A small network was shown many inputs. Here are its activations along a few directions, one row for each input.
Each table varies a few parts of the input and shows all the possible inputs, shuffled.
A made-up example of a description, with smaller parts first: one of 5 places around a ring, together with either a single point or one of 11 places around a ring or (one of 2 separate values, together with one of 6 places along a line).
Shared parts are said once, and a part with two or three values counts as separate values.
In the rows, zero is written as 128.

Rows:
R1: [ 40 188 105 171 134  93 190 159 174  80 177  79 127 126 161 112 204 121]
R2: [182  65 177 137  96 129  75  79 128 146 130 154 104 124 111 176  89 102]
R3: [ 24 182  70 154 175 143 128 195  70  83 100 102 198 174 134 101 175 108]
R4: [195 107 182 151 147 119  78 118 105 142 139 109  98 128 137 181  65 129]
R5: [ 55 180  84 135 177 134 187 181  93  94  53 107 174 159 112 122 162  98]
R6: [116 151  76 118 166 185 185 206 136  99 103 131 169 172  91  94 175  91]
R7: [ 92 187 136 239 164  64 195 135 146 101 147 110 145 136 120  72  97 103]
R8: [ 93 160  89 111 199 155 206 185 125 119  78 123 171 139 109 120 158  75]
R9: [139  94 145  89  72 146 104  68 149 156 125 155  98  88 110 131  96 159]
R10: [183  84 159 110  70 127  80  71 122 152 132 146  94 108 100 164  91 101]
R11: [160 124 136  85 129 123 113  97 133 154 140 147  87  97 126 146  99 192]
R12: [ 98 137  66 196  87 104 210 169 164 121 161 138 121 108 179  98 173 133]
R13: [ 80 161  64 130 142 180 149 208 127 109 129 130 175 217 142  73 195 101]
R14: [206  99 163 134 151 112  88 100 117 144 144 139  99 131 132 193  90 137]
R15: [171  78 196 155  93 134  60 101 118 143 122 125 102 119 114 164  66  93]
R16: [118  80 159  66  81 110 111  78 177 146 103 111 131  80 137  77 119 194]
R17: [162  82 161  93  68 141  96  55 132 143 137 166  94  86 116 143  98 120]
R18: [206 116 147 107 126 108  91  95 111 149 146 134  87 116 121 180  93 136]
R19: [ 44 191  74 149 144 170 120 201  86 116 147 126 217 198 155  91 214 118]
R20: [185 114 150  90 126 119 104  84 120 141 151 157  85  94 134 159 101 154]
R21: [139 109 151  67 141  91 117 102 153 151 122 101 112  88 148  91 129 224]
- What is each input in this table made of? => either one of 3 separate values or one of 6 places around a ring or (one of 2 separate values, together with one of 6 places along a line)
- Start at R6 and move only the place on the ring of 6, one step at a time. The first step leads to R13. Which rows follow, in order? => R19, R3, R5, R8
- List by row number the other inputs of the same sort as R18. => R2, R4, R9, R10, R11, R14, R15, R16, R17, R20, R21

Rows:
R22: [182  79 167 168  72 125  88  77 113 128 141 155  79 117 103 182  63  58]
R23: [190  80 154 146  81 155  91  96 122 158 124 162  96 132 104 187  76  97]
R24: [134 127 179 118 156  74 128  73 155 142 123 111 100  72 140 119  77 193]
R25: [106 122 150 132  62 102  61 110 138 134 200 120 124 126 191 105 154 213]
R26: [180 113 164 116 163 107  86 110  84 133 104 103 119 126 112 191  86 127]
R27: [ 93 197  82 198 190 130 182 189 104  89 156 123 167 185 135 141 161  70]
R28: [150 124 161  95 133  68 124  76 145 138 120  96 102  70 137 137 113 195]
R29: [197 122 158 100 160 142  81 125  95 139 116 132  93 145  91 178  79 125]
R30: [ 81 162  84  93 149 191 126 178  84 118  88 139 175 173 127 130 182  93]
R31: [137 121 138 156 108 143  13 120  82 144 188 124 133 176 162 154 139 132]
R32: [193  81 171 120 101 168  81 112 121 145 132 141 105 113 108 174  88  87]
R33: [161  84 167  92  72 125 123  70 176 155 159 134  94  62 129 120 111 148]
R34: [ 53 171  87 183 151  96 212 190 157 102 137  96 144 129 161  76 191 135]
R35: [ 55 161  78 143 134 138 196 172 145  98 109 107 166 147 131  46 174 136]
R36: [154  87 169 149  43  86 123  46 170 133 156 154  67  62 126 130  90 119]
R37: [200  93 138 103 138 145  83 117  85 151 114 159 114 119 113 168  84 127]
R38: [165 128 153  72 132 101 124  84 152 149 138 122  77  91 115 124 100 187]
R39: [174  71 153  66  98 113 122  67 176 152 133 144  96  96 135 121 118 167]
R40: [207  71 158  98 125 156  78 111 123 140 104 152 106 145 112 175  97 108]
R41: [170  98 134  77 109 106 124  79 140 159 135 153 103  67 138 115 107 190]
R42: [ 40 142  71 101 133 149 170 167 152 104 107 118 168 134 120  75 188 147]
R43: [ 65 197  73 196 159 101 216 184 162  81 160 105 135 131 164  94 180 141]
R44: [ 82 175 100 188 183 127 177 199 101 108 128 117 174 179 133 123 174  65]
R45: [160  86 154 122  52 112 130  58 176 169 146 159  87  81 125 134 102 158]
R46: [166 117 185 140 186 115  88 112  94 136 104 118 117 130 114 175  50 126]
R47: [ 72 154  86 117 162 181 133 180 101 103  91 140 193 176  93 119 179  83]
R48: [ 85 182  87 166 167 143 162 200 105 107 108 116 192 187 119 106 157  61]
R49: [ 54 176  71 158 138 112 196 191 158 106 118  93 164 141 146  60 170 124]
R50: [ 88 170  95 155 165 170 159 185  92  98  94 129 194 193 103  93 161  70]
R51: [ 48 151  71  73 119 158 165 162 132 120 107 119 153 134 153  86 190 156]
- What is each input in this table made of? => one of 2 separate values, together with either a single point or one of 6 places along a line or one of 8 places along a line
- Change only the choice among 2 separate values in R41. List by row number the other rows that result. => R37

Rows:
R52: [104 106 116  69 142 166 140 142 154 133 118 142 187 136  98  44 142 155]
R53: [ 68 156 149 184  70  76 124  52 148 115 147 139 113  63 147 115  98 158]
R54: [167 100 186 168 120  85 160  96 188 145 144 116 121  84 165 137 106 133]
R55: [117 145  99 180 152 127  77 190  72 114 146 113 178 185 157 163 150 149]
R56: [ 99 121 192 162 170 108 143 118  84 114  40 119 130 114  50 166  82  50]
R57: [124 100 140  49 163 175 111  78  75 124  29  97 166 115  66 169  89  98]
R58: [120 112 120 155 109 169 105 155 133 123 147 153 190 178 101  63 162  92]
R59: [111 175  75 141  97 168 165 180 114 113 153 135 151 147 120 161 208  77]
R60: [119 152 147  76 165 161 108 157 125 140  94  87 159 155 135  63 116 182]
R61: [128 152 151 154 128 158  78 180 101 127 128 102 166 206 137  91 123 124]
R62: [125  79 143 139  57 131  66 111 122 137 169 104  96 107 152 124 144 111]
R63: [ 83 169  76  63 145 175 190 179 143 137 118 140 130  94 123 138 190 136]
R64: [121 112 155 124 131 167  54 131  75 103  53 144 155 155  88 203  89   9]
R65: [118 179 100 141 156 129 120 155  69  82 169 137 155 177 163 163 187  98]
R66: [163  71 167 140  92 142  91 104 155 176 165 135 117 144 162 160 134 105]
R67: [222 100 126 133 120 153  79 117  95 175 171 188  89 143 118 185  45  83]
R68: [251 113 118  67 136 115 104  80 102 181 102 173  85 107  95 147  86 159]
R69: [117 112  69 162  70 183 172 169 127 109 111 169 147 171 135  96 183  79]
R70: [ 84 196  72 156 142 104 225 162 165 112 146  95 121 115 112 140 166  85]
R71: [ 90 105  69  77 108 183 203 168 152 127  79 171 132 129 135  81 159 143]
R72: [172  79 162  55 106 103 118  88 172 172 113 130 121 110 146 136 142 176]
R73: [234 122 166 175 147 101 165 104 105 151 150 166  90  81 113 153  36 123]
R74: [ 73 132 142 161  40 137  66  58 101 147 172 152 114 119 139 132 136 138]
R75: [110 172 158 171 168  96 144 164 140 124 111  74 139 174 132  68  95 137]
R76: [ 92 194 105 158 204  63 188 137 110  88 161 101 117 148 154 137 155 110]
R77: [188  84 153 130 115 167  68 115 148 132 183 145  61 154 119 197  97 119]
R78: [209  97 145  51 128 124  97  87 159 132 118 134  64 117 100 163 126 193]
R79: [ 67 126 136  64  59 102  95  50 126 141 130 152 123  84 133 118 119 210]
R80: [ 91 134  65 178 110 123 226 150 181 103 101 134 125 137 129  78 138  88]
R81: [ 95 160 107 198 199  61 148 172 107 120 132  83 142 156 148 136 124 162]
R82: [ 96 176 100  73 207 140 139 144 100 114 131 136 130 117 165 130 181 153]
R83: [102 146 100 112 203 137  99 168 101 140 108 107 159 123 157 127 150 201]
R84: [100 134 120 172 147 109 161 136 182 115 130 125 170 144  97  43 126 102]
R85: [126  81 139  43  73  94  97 100 143 131 126 100 103  74 142 107 135 184]
R86: [122 108 156 163  86  69 131 105 164 107 148  87  94  51 156 105 109 134]
R87: [197 112 184 162 142 109 152 104 168 103 162 123  67  92 120 166  80 152]
- What is each input in this table made of? => one of 3 separate values, together with either a single point or one of 5 places along a line or one of 6 places around a ring
- The inputs of R72 and R54 match in every part but the choice among 3 separate values. If R60 is changed in the same way as R72 into R54, which row does it become? => R75
- List by row number the other rows that have the choice among 3 separate values in common with R66. => R55, R58, R59, R61, R62, R64, R65, R67, R69, R74, R77
- Change only the choice among 3 separate values in R65. List by row number the other rows that result. => R76, R82
- Change only the choice among 3 separate values in R63. List by row number the other rows that result. => R59, R70

Rows:
R88: [109  99 105  61  74 156 127 115 160 146 125 146 131 107 140  86 166 174]
R89: [118 151 143 148 153  67 157 115 151 123 147  97 106  91 154 120 118 178]
R90: [179 117 146 136 156 144 117 127  98 131 102 142 117 140  93 176  82  80]
R91: [173  74 167 115  67 133  82  74 144 150 143 148  92 102 121 148  94 127]
R92: [186 104 173 107 147 115  78  92 104 149 118 129 106 115 117 167  74 147]
R93: [ 93 168 113 220 135 110 152 167 127 103 167 115 146 162 148 115 145  91]
R94: [118 132 117  50 152 138 119 130 127 137 104 117 140 123 130 104 149 190]
R95: [112 159 121 183 164  90 196 150 146 106 123 107 129 123 127 116 124 105]
R96: [ 98 143  99  80 161 164 154 157 119 121  80 129 164 142 104 107 154 119]
R97: [162 122 137 166 130 159  79 144  81 126 143 145 133 176 118 185 116  61]
R98: [108 124 131 158  68  82 161  89 183 128 174 129  94  78 156  98 136 158]
R99: [ 79 144  86 113 129 178 113 175  96 116 109 131 178 176 128 114 178 106]
- What is each input in this table made of? => one of 3 separate values, together with one of 4 places along a line
- The inputs of R92 and R94 match in every part but the choice among 3 separate values. If R97 is changed in the same way as R92 into R94, which row does it become? => R99
- Change only the choice among 3 separate values in R96. List by row number the other rows that result. => R90, R95

Rows:
R100: [106 172 123 114 168 191 120 144 100 116 107 132 178 195  65 133 151  41]
R101: [ 99 138 134 182 156 115  92 162  59 111  78 112 190 191 111 128 135  70]
R102: [153  80 153  59  82 189  29  93  76 159 107 147  99 147 120 223 117 137]
R103: [ 71 135  36  87 129 198 214 209 136 105  74 152 160 127 131  68 208 140]
R104: [ 36 167  76 150 141 110 139 166 106 102  91  92 188 160 152  62 148 172]
R105: [130 119  63  98 142 196 172 199 110 141  70 146 183 179 104 147 169  26]
R106: [150 111 174  74 170  78 181  88 198 135  84  86  96  93 134  94 109 200]
R107: [157  89 151 211  77 127 117  70 142 140 161 194  95 117 134 148  69  83]
R108: [167 114 134  13 176 109 107  93 109 162 123 141 130  97 145  97 124 205]
R109: [ 60 183 119 180 174 110 161 183 143 129 160  76 146 125 183 103 145 161]
R110: [ 97  82 119  26  89 148  62  85 140 129 128 141 130  89 152 145 187 185]
R111: [179  71 161 133  22 171  43 113 138 150 165 153  88 155 137 122  94  94]
R112: [180 161 121 230 165  94 145 153 102  72 189 128 109 175 143 188 126  66]
R113: [203  83 183 114 185 102 123 109 157 136  81 112  90 104  72 167  41 151]
R114: [135  73 131 111  16 140  91 102 185 143 191 122 126 105 145  63 172 162]
R115: [111 114 137 175  50  90 171  75 188 156 180 166 125  89 149 105 140 156]
R116: [104 195  79 200 147  64 180 167 153 115 194 104  91 151 163 128 172 148]
R117: [242 121 151  62 169 158  56 109  61 181 101 156 115 124  94 183  57 176]
R118: [154 109 160 172 123  79 143  77 116 114 129 118  68  53  96 165  48  83]
R119: [113 163 153 130  89  50 190  79 168 127 129  98  86  37 140 118 114 150]
R120: [ 38 186  85  83 154 174 164 163 134  89 120 137 165 155  96  61 170 141]
R121: [131 149 174 213 193 126 117 179  96 106 153 103 156 148 148 167 117  69]
- What is each input in this table made of? => one of 2 separate values, together with either one of 5 places along a line or one of 6 places around a ring
- The inputs of R117 and R108 match in every part but the choice among 2 separate values. If R105 is changed in the same way as R117 into R108, which row does it become? => R103
- Change only the choice among 2 separate values in R110. List by row number the other rows that result. => R102
